These are the activations of a small neural network, seen along a few directions. Each row is one input.
Each table varies a few parts of the input and shows all the possible inputs, shuffled.
Descriptions start from the smaller parts, as in this example, which fits no table here: one of 6 places along a line, together with either a single point or one of 11 places around a ring or (one of 3 separate values, together with one of 8 places around a ring).
Shared parts are said once, and a part with two or three values counts as separate values.

Other details of the inputs vary at random and push rows far along two fixed directions, the same in every table; ignore that.

Rows:
R1: [  6   0 -25 -33  -4  11   1  11 -14  44   7  21  24 -11]
R2: [  7  -8  13  28  -5  20  -3   0   7   3 -19  -5   2   3]
R3: [ -7 -12   2  13   2   3  -1 -15  41  -2   3 -12   0   2]
R4: [ 33  -2  -1  22  -9  13 -12   4   6   8  16  -9  -1   6]
R5: [ -8 -12  -6  17   8  11 -10 -15  28  -5  -5 -16  -7  -5]
R6: [ 10 -16   4  23  -9   3   7  -9  19  -7 -17  -8  12  -4]
R7: [  3  16  15  -2 -12 -17 -11  23 -33 -35  22   9 -22   9]
R8: [ 16  27  18  -4  -7 -26 -15  26 -30 -26  14   6 -28  13]
R9: [  7 -15   6  31  -2   6   5  -3  12   1 -14  -6   8   1]
R10: [ 23 -20  -1  12   2  10  -9   6  22 -10   9  -8  12  -9]
R11: [-21  21  -5 -56   8 -28  -2  16 -50  -5  11  37  15 -13]
R12: [ 23 -18  -3  26   4   8  -7   6  14   0   9   5   5  -3]
R13: [-10  13 -36 -35  26  20  36 -19  -9  45   1   8  -5  -1]
R14: [-16  -4 -17 -34   2   4  11   0  -4  32 -17   1  44 -14]
R15: [  5 -12   4  21  -6  16  -2  -3  15 -11 -20 -14  12  -2]
R16: [ -6  -8   4  24   9  15 -10 -12  20   9  -4  -7 -17   0]
R17: [ 26   0  -1  20   6  28  35 -10   3  -1 -11 -11 -16  12]
R18: [ -1 -10   0  19  -3   9  -3 -13  23  11   2 -12 -20  -1]
R19: [ -6 -17  -1  13   9   3  -5 -15  33  -3   1 -20  -4  -8]
R20: [-31   8  15   6  13 -38   1   2 -11 -31  13   3 -29  -2]
R21: [-25  22  -5 -60   3 -35   7  27 -32  -8  20  31  26  -8]
R22: [-11   2 -16 -28 -10   9  12   2 -15  45 -16  10  28  -7]
R23: [  4   1  -2  23  -1   7  -8 -17  17  16   8 -22 -16   6]
R24: [ 24   6   9  22 -15  12  -7  -1   5  13 -21 -15  -6  17]
R25: [ -3 -13   2  17   8  10  -9 -26  23   0  -6  -6 -11  -4]
R26: [  3  -6 -31 -34   4   1   3   3  -4  31   2  23  38 -17]
R27: [-28   6  18 -12   5 -34  -3   0  -4 -40  10  -2 -25   7]
R28: [  7 -12  11  17 -11   7   7  -3  28  -8 -12 -10  18   5]
R29: [ -3   9  13  -5   1 -22 -10  24 -21 -50  15   7 -10  -5]
R30: [-14  11  30   0  -5 -25   2   4 -27 -43  -8   6 -11   0]
R31: [ 19  10 -36 -37  19  26  31   3 -21  38   9  20  10  -2]
R32: [ -7  25  26   6 -14 -29   3  13 -32 -28   5  -9 -15  10]
R33: [  1   3  18 -13  -2 -28  -7  21 -15 -48  19  10 -10   7]
R34: [  0   2 -22 -29   8  17  -7  12 -17  41   0  26  28 -10]
R35: [-14  -5 -16 -39  -3   7   9  -2  -5  31 -20   9  41   1]
R36: [ -2  -5  -3  20  -6  17 -11 -16  15   9   2 -14 -20   9]
R37: [ -3 -16  -6  19   5  -1  -1 -21  32  -2  -2  -9  -7  -8]
R38: [-14  30  18  -2   0 -32 -11   5 -19 -19   6  -6 -43  14]
R39: [ 11  -5   6  24 -19  21  -3  -4   2   4 -13 -12  -1  12]
Description of these inputs: one of 3 separate values, together with either a single point or (one of 2 separate values, together with one of 6 places along a line).
- Change only the place on the line of 6 in R24. List by row number the other rows that result. => R2, R15, R30, R35, R39
- Change only the choice among 2 separate values in R30. List by row number the other rows that result. => R6
- Change only the choice among 3 separate values in R25. List by row number the other rows that result. => R11, R30
- Change only the choice among 3 separate values in R21. List by row number the other rows that result. => R3, R28

Rows:
R40: [ -2  10  23  12  -2 -21   3  11 -14 -42  11  -2 -25   6]
R41: [ -5   4 -16 -26   4  -1   2   5 -12  21   6  14  17  -6]
R42: [-25   6 -14 -26   6  -3   3  -7  -6  25  -5   4   9  -5]
R43: [  3   5 -16 -27   2   2  -1  10 -16  21   5  17  17  -5]
R44: [-21   2 -16 -28   9  -4   3  -4  -4  20  -1   6  14 -10]
R45: [  9  11  21   9  -4 -19  -3  18 -18 -43  14   1 -23   5]
R46: [ 15 -10  21  41  -2   3  -2  -6  22 -34   1 -16 -25   8]
R47: [-22  -6  -8 -27  -2 -10  -2   3  -1  11 -10   9  37 -13]
R48: [-12   5 -15 -28   7  -1   2  -1  -9  19  -1   9  16  -7]
R49: [ 46 -28  -9  39  -6  42  -9  -9  41  19  -2 -11   7   4]
R50: [-10  10 -13 -24   1   3   3   1 -16  26  -2   8  12  -1]
R51: [ -9   8 -14 -23   2   2   5   1 -17  24  -3  10  14  -4]
R52: [ -8   8 -14 -24   1   1   7   0 -16  24  -2  10  14  -3]
R53: [-16   6 -13 -25   5   0   5  -4 -12  23  -6   9  13  -5]
R54: [ 29 -25  -6  41  -2  37  -5 -23  46  23 -14 -21   2   5]
R55: [ -8  -1  30   9  -9 -29  -8  15  -6 -53   1   0  -2  -1]
R56: [  0   9  21  11  -2 -21  -3  13 -14 -43  14  -2 -24   3]
R57: [ 21 -30  -7  40   1  37  -2 -25  52  19 -12 -21   3   1]
R58: [  0   8 -14 -26   2   4   8   7 -18  22  -1  14  16  -2]
R59: [  4  14  24  11  -7 -17  -3  15 -20 -38  10  -2 -28  10]
R60: [ 32  -8  19  39  -8   6  -6   6  14 -35   9 -13 -22   9]
R61: [-20   1 -16 -28   8  -6   2  -4  -2  20   2  10  14  -9]
R62: [ -3  14  23  12  -5 -21   0  10 -15 -38  11  -5 -28   9]
R63: [  5  -9  21  43  -2  -2  -6 -10  25 -29  -2 -21 -29   6]
R64: [ -9  12  24  12   0 -25  -1   5 -11 -39   5  -5 -29   6]
R65: [  5  15  23  10  -7 -18   0  14 -19 -38  11  -2 -28  11]
R66: [ -5   6 -16 -27   4   1   4   4 -13  21   3  10  17  -5]
R67: [ -9  10  23  11  -2 -23   2   4 -11 -41   6  -4 -28   6]
R68: [-23   6 -14 -25   7  -6   7  -8  -5  25  -6   4  11  -6]
R69: [-23   4 -14 -25   6  -4   8  -8  -6  23  -6   6  11  -7]
R70: [-10  12  24  11  -2 -22  -3   5 -11 -39   6  -6 -30   8]
R71: [-15   5 -13 -26   7   0   6  -2 -10  21  -5  10  14  -5]
R72: [-24   7 -14 -26   5  -3   6  -8  -5  25  -5   4   9  -4]
R73: [ 43 -26  -7  40  -5  45  -5 -11  38  20  -9 -14   6   6]
R74: [ 44 -36  -1  39 -15  39 -13  -3  42  10 -15 -12  30   1]
R75: [ -6   4 -16 -25   4   0  -1   5 -13  22   5  15  17  -7]
R76: [-20   1 -16 -27   9  -5   0  -4  -3  21   1  10  14 -10]
R77: [-14   6  21   8   2 -27   0   4  -3 -44  11  -6 -26   1]
R78: [ -8  10 -14 -23   2  -1   6   1 -15  26  -3   8  13  -2]
R79: [ -6   6  22   9   1 -25  -6   9  -8 -43  13   1 -25   2]
R80: [  5  14  24  12  -5 -20  -1  15 -20 -37   8  -1 -27   8]
R81: [ -5   8  21   8   1 -24  -1   7  -8 -44  11  -4 -25   4]
R82: [ 43 -25  -7  41  -8  44  -4 -14  36  21 -10 -15   4   7]
R83: [  0  11 -13 -25   0   2   6   6 -19  26  -2  11  14  -1]
R84: [ 32 -31  -9  38  -1  37  -9 -20  50  18  -5 -15   6   2]
R85: [ -1   9 -14 -24   0   5   5   6 -21  24  -3  13  14  -2]
R86: [ -1   1  29  11 -12 -27  -8  20 -11 -52   5   1  -1   0]
R87: [ -9   7 -14 -24   5   2   6   3 -15  22  -2  11  16  -4]
R88: [ 19 -29  -7  41  -1  37  -5 -27  49  21 -15 -22   1   1]
R89: [ 20 -30  -7  40   2  38  -4 -24  51  19 -13 -21   3   0]
R90: [ -9  10 -13 -23   3   0   4   2 -16  26  -3   9  13  -3]
R91: [-16   9 -13 -26   3   0   5  -4 -10  25  -4   6  11  -1]
- Changing only one part turns R52 into R82. The same change can be made to R75. Which row results? => R43
- Changing only one part turns R77 into R60. The same change can be made to R47. Which row results? => R74
- What is each input in this table made of? => one of 4 places along a line, together with either a single point or (one of 2 separate values, together with one of 6 places along a line)
- Change only the choice among 2 separate values in R51. List by row number the other rows that result. => R52
- Which other rows agree with R55 in the place on the line of 4? List them by row number. => R46, R48, R53, R54, R64, R67, R70, R71, R79, R81, R84, R91

Rows:
R92: [  4 -17  11  31  -4   7  -2  -5  26 -27   6 -21  -8  -1]
R93: [ 11 -11  10  30  -6  13  -2 -11  20 -17   9 -11 -27  11]
R94: [  0 -11 -23 -15   6  21   3 -11  20  46  -3   9  19   0]
R95: [-23  17  15 -16   5 -25  10  13 -19 -34   3  -3  -9   1]
R96: [ 19  -5  10  36  -2   2   7 -14  16 -14  -2 -16 -23   5]
R97: [-18  21  10 -11   8 -31  -8  13 -21 -18  18   6 -26   0]
R98: [-11 -11 -16  -6  -5  15  -1 -16  12  45 -26  -1  33  -7]
R99: [ 14  -4   6  34  -2  12 -13  -9  14 -11  12 -18 -32   5]
R100: [ 18   5  10  42  -2  11  -4  -7   6  -1   3 -19 -37  11]
R101: [-20   7 -18 -41  13 -22   7  -1  -9  17   4  17  18 -12]
R102: [ 35  22  18 -17 -28 -22  -8  48 -45 -31  19  15  13  12]
R103: [-15  16 -18 -43  12 -11  12  -4 -19  17  -4  11  10  -5]
R104: [ -3 -21  17  32 -11   0 -17 -12  28 -27  -7 -16  -2  -2]
R105: [-15 -21 -16 -12   1   8 -12 -12  28  36 -18   5  44 -13]
R106: [-16  25 -18 -38  12  -2   2   2 -29  30   0   8  -3   1]
R107: [ -2   7  15 -11   3 -27  -4  28 -27 -36  13  23   0  -7]
R108: [  2  18  16  -4  -3 -20   7  23 -43 -27   6  17 -10  -1]
R109: [ 13  -6 -13  13  -2  31  11 -17  14  41 -10  -4  -2  10]
R110: [ 14  -7 -14   4   3  34   6 -16  21  32 -11  -5   1  11]
R111: [ -3   8  11 -12  -3 -19  -2  23 -35 -37  15  18  -5  -6]
R112: [ -1  -2   5  18  -2   3  11  -2   8  -3  -5 -14  -3   1]
R113: [-21   9 -21 -41   7 -13   9  -6 -17  16   6  12  13 -12]
R114: [  5 -19  14  32   1  -1  -4   0  34 -25   4 -16  -3  -1]
R115: [ 25  -5   5  11   0  16  -3  10  -4 -12  -4   5   2   2]
R116: [-10 -13 -16 -15   0  19  -6 -15  18  37 -27  -2  35  -5]
- What is each input in this table made of? => either a single point or (one of 4 places along a line, together with either a single point or one of 5 places along a line)
- Change only the place on the line of 4 in R93. List by row number the other rows that result. => R94, R109, R110
